Each row below holds a small network's activations on one input, seen along a few directions.
Each table varies a few parts of the input and shows all the possible inputs, shuffled.
A made-up example of a description, with smaller parts first: values(2) and (point or ring(9) or (line(6) and ring(8))).
Shared parts are said once, and a part with two or three values counts as separate values.
(in the rows, 128 means zero)

Rows:
x1: [ 83 121 112  97 135  96  83  92 130 179 157 160]
x2: [177 180  91  75 123 108 176 164 138 116 142 232]
x3: [ 80 138 140  51 130  59 187 137 155  65 146 171]
x4: [182 155  52  95 121 131 139 124 146 167 113 151]
x5: [204 114  95 165 107 170 144 123 108 163  91 122]
x6: [ 84 115  98  73 125  83 151  94 164 114 120  91]
x7: [111 127 189 207 152 178  61 153 102 135 147  85]
x8: [114 122 177 182 143 167 122 148 133  65 103  16]
x9: [105  76 137 144 107 124 155  93 123 105 102  61]
x10: [102  79 149 169 117 136  90  96  92 173 141 132]
x11: [213 162 139 203 137 211 110 179 121 125  91  75]
x12: [ 79 146 156  74 139  75 119 132 122 130 182 240]
- What is each input in this table made of? => values(3) and line(4)
- Changing only the line(4) part turns x3 into x8. The same change can be made to x12. Which row results? => x7
- Change only the values(3) part in x6. List by row number the other rows that result. => x1, x4

Rows:
x13: [ 70 129 118  50 122  58 147 100 155 120 148 166]
x14: [151 125 156 218 140 203  91 155 112 119 114  40]
x15: [ 72 117 108  51 120  58 167 103 151  97 144 163]
x16: [192 119 134 205 129 208 106 129 107 139  82  51]
x17: [143 143  74  55 119  86 185 123 148 119 131 191]
x18: [143 100 175 216 131 182 109 143 110 127 102  33]
x19: [159 113 168 219 128 196 105 156 113 124 100  46]
x20: [156 119 171 211 136 202  92 139 106 113  99  51]
x21: [116  98 153 211 134 182  86 123 117 122 110  10]
x22: [ 84 125 127  79 127  76 135 110 122 141 172 205]
x23: [184 122 147 219 120 196 106 155 112 135  88  50]
x24: [134 112 163 215 143 189  96 142 109 121 117  26]
x25: [125 147  99  83 116  90 132 121 125 149 157 221]
x26: [187 125 119 211 132 209 106 145 113 145  97  40]
x27: [181 128 150 211 127 202  93 138 105 124  88  55]
x28: [ 90 131 117  56 129  65 176 121 143  96 151 179]
x29: [105 145 125  71 140  85 133 137 139 131 156 210]
x30: [140 107 177 208 139 188  97 127 102 116 102  37]
x31: [176 134 134 218 131 204  93 154 112 130 102  44]
x32: [106 144 111  60 126  79 172 134 147  94 148 192]
x33: [ 66 111 117  74 118  68 126  92 130 142 165 189]
x34: [121  93 168 204 130 181  88 109 109 117  94  21]
x35: [129 164 101  60 120  81 152 128 151 127 141 198]
x36: [129 154 103  72 131  86 134 135 139 142 144 213]
x37: [ 88 133 131  67 143  71 138 124 136 134 159 197]
x38: [124  86 166 212 123 175 100 125 117 128  95  17]
x39: [131 153  90  61 118  80 173 132 146 104 137 195]
x40: [195 113 131 212 121 202 119 146 114 150  83  46]
x41: [104 155 122  58 128  80 151 129 151 116 153 195]
x42: [101 138 120  82 124  90 131 122 126 139 169 218]
x43: [ 88 143 128  55 131  66 156 117 148 119 155 182]
x44: [141 155  85  53 121  87 165 119 153 142 135 194]
x45: [ 70 118 121  62 134  63 128 106 143 135 152 181]
x46: [137 138  83  77 117  97 145 112 127 164 151 216]
x47: [141 145  88  65 133  92 147 126 141 157 138 209]
- Changing only one part turns x28 into x17. The same change can be made to x22. Which row results? => x46
- What is each input in this table made of? => line(5) and (values(3) or line(4))
- Change only the values(3) part in x31. List by row number the other rows that result. => x23, x27
- Change only the values(3) part in x30. List by row number the other rows that result. => x18, x24
- List by row number the other rows that have the line(5) part in common with x32. => x14, x19, x20, x29, x41, x42
- Change only the line(5) part in x44. List by row number the other rows that result. => x13, x35, x41, x43

Rows:
x48: [134 120 143 161 114 159 127 125 130 109 110  75]
x49: [149 118 126 164 122 147 139 148 131 120 106  79]
x50: [158 131 123 158 133 162 137 138 112 116 123 104]
x51: [ 97 158 120  45 134  64 156 134 153 109 157 206]
x52: [170 145 124 153 125 156 114 139 120 164 125 136]
x53: [100 112 156 168 128 137  90 127 108 132 144 114]
x54: [125 118 148 153 134 141 112 115 124 121 105  67]
x55: [108 105 155 154 144 148 111 125 124 133 129  87]
x56: [ 97 140  79  48 123  68 150 109 149 138 159 199]
x57: [105 124 115  55 118  65 163 108 133 132 146 219]
x58: [167 135 120 152 132 162 109 140 124 135 104 122]
- What is each input in this table made of? => values(3) or line(8)
- Which other rows belong to the same alternative as x53? List them by row number. => x48, x49, x50, x52, x54, x55, x58

Rows:
x59: [176 155  79  89 121 121 160 131 150 134 104 150]
x60: [ 65 109 139  88 131  84 126  97 143 118 137 118]
x61: [145 125 166 177 134 167 131 152 122  90 103  65]
x62: [ 59 120 144  94 136  85 134 118 143  95 154 122]
x63: [170 165  83  94 125 123 169 152 150 112 121 153]
x64: [ 62  88 131  98 120  82 136  87 130 124 143 127]
x65: [142  96 130 179 117 163 124 114 116 134 101  57]
x66: [139 126 141 175 134 167 122 145 128 105 111  53]
x67: [ 70 116 163 128 140 104  64 113 101 181 185 202]
x68: [ 65 120 170  97 135  85 144 125 137  80 147 134]
x69: [145 116 137 170 130 165 114 124 129 127  95  50]
x70: [173 133  71  98 108 118 170 121 136 141 110 157]
x71: [182 162 100 128 130 145  97 144 105 197 153 235]
x72: [150 124 157 209 136 187  50 138  86 186 142 133]
x73: [176 164 109  96 123 124 178 160 144  97 114 165]
- What is each input in this table made of? => values(3) and (point or line(4))
- List by row number the other rows that have the values(3) part in common with x72. => x61, x65, x66, x69
